Each row below holds a small network's activations on one input, seen along a few directions.
Each table varies a few parts of the input and shows all the possible inputs, shuffled.
A made-up example of a description, with smaller parts first: ring(8) and (point or ring(9) or (values(2) and line(6))).
Shared parts are said once, and a part with two or three values counts as separate values.

Other details of the inputs shift rows strongly along two fixed directions, in all tables alike. That doesn't count.
These rows show it; all are for the same input, with only those details redrawn:
-148  325  107  -255  204  149  -384  213  68  -226  84
-155  -34  -283  27  282  194  631  -63  -147  128  28
63  -90  175  -213  -441  -100  -321  -373  317  -7  -208
-156  134  -108  -103  255  177  167  72  -54  -37  58
55  -151  91  -156  -399  -83  -114  -409  261  59  -209
54  -450  -218  69  -359  -51  697  -651  99  348  -266

Rows:
row 1: -15  228  -121  -211  267  -20  -207  210  -43  -295  98
row 2: 80  -3  248  195  202  -106  -429  499  -64  -50  145
row 3: 82  -145  9  -131  -331  -151  -151  -437  271  63  -247
row 4: 83  49  -98  225  125  196  85  298  -111  241  90
row 5: 85  -98  -411  -22  263  8  649  36  -209  -71  49
row 6: -125  278  -76  -174  324  70  -237  146  9  -179  49
row 7: -102  -329  -126  513  128  43  961  40  -433  172  147
row 8: -95  260  -89  -181  315  23  -233  152  -9  -224  56
row 9: 263  -295  282  101  -482  -110  -315  -73  303  154  -106
row 10: -46  173  306  31  9  170  -311  426  1  -210  208
row 11: -2  190  247  268  127  -158  -512  404  -269  -71  142
row 12: 273  -129  19  -231  -431  -276  -292  -302  242  -162  -175
row 13: -144  323  139  -270  187  189  -353  202  72  -219  110
row 14: -186  251  88  -245  205  274  -162  164  21  -150  138
row 15: -156  134  -108  -103  255  177  167  72  -54  -37  58
row 16: 73  -263  -66  -34  -360  -119  200  -526  200  168  -256
row 17: 149  -185  -60  -141  -341  -242  -143  -423  215  -16  -228
row 18: 208  -103  16  -37  -350  -465  -104  -338  250  151  -110
row 19: -18  305  201  49  -31  226  -378  375  -70  -95  155
row 20: 175  -342  431  285  -442  -446  -394  -119  38  23  -84
row 21: -74  226  193  217  16  54  -216  318  -279  -115  173
row 22: 89  -190  -219  472  237  -12  437  214  -332  400  45
- Describe the family of inputs behind these rows. => point or (values(2) and ring(5)) or line(11)
- A walk changes only the line(11) part. It starts at row 14 and steps to row 13. List the rest of the walk in order. => row 15, row 16, row 3, row 6, row 8, row 17, row 1, row 12, row 5

Rows:
row 23: -550  380  -330  -5  635  435  639  -78  -118  238  5
row 24: 74  160  -564  -38  607  35  639  267  -242  95  230
row 25: 54  -27  225  -182  -563  -524  -454  -563  194  -239  -155
row 26: 4  -431  -338  63  -95  -467  714  -790  115  250  -284
row 27: -485  204  -390  12  642  553  621  -44  -164  156  -76
row 28: 495  5  -100  -271  -458  -544  -571  -384  349  28  -214
row 29: -143  -110  -335  -128  695  359  743  250  -56  -16  76
row 30: 343  -464  -523  160  -399  -336  755  -596  -279  212  -301
row 31: -6  -315  -135  -11  -564  165  854  -604  -31  356  -69
row 32: -162  190  609  182  230  63  -600  900  -128  -210  299
row 33: -132  196  -75  549  321  535  513  511  -392  394  152
row 34: 123  -127  295  -320  -789  173  -392  -349  243  -111  -149
row 35: -39  -67  -288  628  573  -285  420  575  -649  281  183
row 36: 86  77  212  -216  -799  265  -453  -410  235  42  -350
row 37: -132  557  254  302  110  474  -702  685  29  -95  241
row 38: 151  36  -323  616  524  -154  505  565  -591  144  200
row 39: -468  602  322  -360  211  320  -499  261  -35  -445  341
row 40: -92  -129  -149  584  511  -168  468  615  -545  252  241
row 41: -22  281  -564  95  499  -109  711  173  -573  -10  190
row 42: -289  727  26  -434  449  394  -641  328  294  4  56
row 43: -70  -121  446  -337  -412  -257  -356  -511  532  -200  -241
row 44: 126  -6  21  -230  -257  -689  -580  -610  357  -128  -321
row 45: 11  -366  -426  -27  -208  270  645  -640  277  601  -448
row 46: 202  -392  813  305  -511  -245  -572  -71  66  174  -40
row 47: 314  -110  310  -369  -612  -103  -353  -283  536  -64  -122
row 48: -67  -84  -52  584  333  323  668  571  -254  -44  357
row 49: 422  -253  76  -310  -562  -152  -486  -256  438  -104  -214
row 50: 41  -211  276  -195  -607  -250  -416  -471  208  -337  -206
row 51: 78  340  165  -406  312  375  -498  605  132  -480  201
row 52: 109  -337  709  260  -523  -86  -646  -137  38  358  7
row 53: 139  -11  -645  -3  604  154  643  292  -304  22  144
row 54: 43  0  -773  -18  853  -60  575  173  -258  80  0
row 55: -218  212  291  -172  -691  66  -412  -654  283  51  -259
row 56: -170  400  -466  -42  458  587  610  163  -124  354  122
row 57: 60  500  37  -406  364  83  -553  547  141  -345  291
row 58: -100  229  -536  -7  463  708  601  196  -175  263  38
row 59: 388  -576  -58  620  -405  -375  595  -178  -148  387  -143
row 60: 16  238  456  315  448  -233  -833  693  -389  -79  318
row 61: -227  -40  -501  19  783  -7  646  50  -288  -107  30
row 62: -123  512  -41  -216  411  -174  -684  311  -289  -629  135
row 63: -107  337  345  186  113  374  -634  749  42  -253  426
row 64: -88  558  103  -481  269  405  -546  468  181  -205  328
row 65: -161  -483  -137  55  -431  206  802  -725  -60  171  -153
row 66: 33  557  -194  -389  659  -265  -708  393  121  -269  106
row 67: 201  -451  -463  -48  -90  -404  654  -609  229  419  -276
row 68: 81  -475  -163  -117  -173  -96  795  -560  340  346  -213
row 69: 112  -534  -551  115  -23  -462  667  -779  -38  201  -406
row 70: -79  399  328  -340  141  361  -432  580  -101  -619  207
row 71: 93  358  176  324  247  -93  -685  789  -63  -375  352
row 72: -22  -637  -300  58  -134  -195  764  -718  121  157  -328
row 73: -439  670  185  -249  211  533  -617  247  -90  -377  70
row 74: -248  94  80  621  523  426  358  363  -592  605  180
row 75: -49  -426  43  612  -426  90  500  -226  -127  801  -231
row 76: -36  411  144  -318  191  189  -533  570  -147  -579  220
row 77: -501  173  -231  -123  643  351  677  -6  -113  68  188
row 78: 29  461  39  -302  244  36  -598  550  -224  -551  182
row 79: 244  -299  72  -381  -369  -251  -536  -320  559  -69  -315
row 80: 249  -603  -127  689  -443  -170  657  -177  28  276  -20
row 81: 207  -53  270  -252  -744  -292  -349  -348  258  -160  -125
row 82: -155  70  -456  -116  746  79  671  206  -43  114  164
row 83: -25  -63  -637  -68  787  53  608  221  -170  55  40
row 84: 247  -400  633  344  -478  -421  -679  -75  9  207  -48
row 85: -16  -275  397  -318  -412  -136  -386  -466  486  -288  -327
row 86: -155  -553  -208  -40  -195  145  740  -757  164  278  -265
row 87: 276  -12  173  -230  -701  -446  -415  -384  186  -135  -167
row 88: -58  24  -447  -122  463  623  640  252  -159  103  222
row 89: -302  384  377  -286  262  288  -445  386  -94  -717  208
row 90: -80  -415  -172  136  -381  -264  849  -739  -47  125  -127
row 91: 41  -334  586  199  -637  -102  -565  27  175  289  -44
row 92: 545  -132  -155  -259  -457  -426  -618  -315  291  -64  -296
row 93: -59  333  493  116  133  339  -617  795  -79  -160  363
row 94: 25  -70  -182  709  708  -250  359  422  -799  351  223
row 95: 366  -303  489  283  -670  -320  -500  53  202  3  -97
row 96: -145  547  372  -359  126  236  -386  520  -52  -522  291
row 97: 59  -530  -319  154  -335  -298  750  -718  -173  80  -254
row 98: 10  221  246  -219  -819  142  -393  -474  277  140  -267
row 99: 154  431  49  360  286  -218  -768  753  -146  -344  286
row 100: 309  -290  665  247  -700  -140  -409  71  252  -41  -88
row 101: -230  266  -508  141  609  -194  663  -1  -553  -120  186
row 102: -71  -66  505  -235  -649  -186  -288  -504  301  -302  -115
row 103: 44  -79  197  -473  -427  -33  -464  -426  627  159  -165
row 104: 63  -565  -331  -138  -196  189  686  -587  286  443  -248
row 105: 177  -401  514  292  -604  -448  -587  80  154  145  -108
row 106: -322  486  166  -369  552  -71  -549  314  147  -483  178
- Describe the family of inputs behind these rows. => line(6) and (line(4) or (values(2) and ring(5)))
- The inputs of row 44 and row 26 match in every part but the line(6) part. If row 41 is changed in the same way as row 44 into row 26, which row does it become? => row 87
- The inputs of row 91 and row 105 match in every part but the line(6) part. If row 104 is changed in the same way as row 91 into row 105, which row does it become? => row 79
- The inputs of row 27 and row 72 match in every part but the line(6) part. If row 56 is changed in the same way as row 27 into row 72, which row does it become? => row 57
- A walk changes only the line(6) part. It starts at row 94 and steps to row 60. List the rest of the walk in order. => row 84, row 46, row 52, row 74
- A walk changes only the line(4) part. It starts at row 74 and steps to row 75. List the rest of the walk in order. => row 33, row 37
- Which other rows does row 29 become when the values(2) part takes its other values? List them by row number. => row 68
- A walk changes only the line(4) part. It starts at row 60 and steps to row 40. List the rest of the walk in order. => row 59, row 71

Rows:
row 107: 80  64  141  -71  -41  -283  -388  75  -6  -274  22
row 108: 17  -271  -368  436  260  35  901  39  -344  345  60
row 109: 1  434  172  -359  172  91  -854  359  228  -253  71
row 110: 76  34  33  -194  -177  6  -283  -127  240  -7  -122
row 111: 38  -306  -207  136  -191  -5  581  -398  -17  312  -153
row 112: -219  136  -168  183  547  275  480  370  -354  4  242
row 113: -3  385  304  -172  115  1  -914  441  115  -281  108
row 114: -45  -31  112  -152  -245  97  -39  -207  158  -44  -78
row 115: -23  117  355  37  -115  -5  -429  242  -24  -198  113
row 116: 92  -251  -182  -178  -287  -214  255  -555  183  1  -227
row 117: -148  187  -242  -113  443  13  245  119  -179  -188  120
row 118: -108  92  -100  118  332  145  211  251  -222  23  137
row 119: 201  -277  -9  107  -316  -192  -15  -269  153  264  -179
row 120: -1  219  378  -15  -57  -30  -671  331  26  -250  127
row 121: -208  248  -275  -57  570  345  383  307  -222  -35  186
row 122: 69  -297  25  44  -440  -74  223  -479  155  195  -193
row 123: 27  -176  226  53  -384  -56  -75  -219  91  27  -92
row 124: 23  -95  65  -141  -314  32  -44  -312  216  28  -138
row 125: -174  250  -274  53  610  261  341  383  -254  21  193
row 126: -123  116  -169  261  512  172  394  451  -400  24  255
row 127: 190  -292  -92  37  -357  -157  129  -414  197  310  -227
row 128: -104  226  283  -182  -89  88  -468  119  110  -222  55
row 129: 95  -196  -31  -43  -206  -295  40  -317  60  -60  -136
row 130: 248  -315  21  212  -343  -251  -5  -190  91  259  -142
- Describe the family of inputs behind these rows. => line(4) and (point or line(5))
- List by row number the other rows that have the line(4) part in common with row 119. => row 112, row 113, row 118, row 123, row 129
- Which other rows does row 130 become when the line(4) part takes its other values? List them by row number. => row 109, row 119, row 127
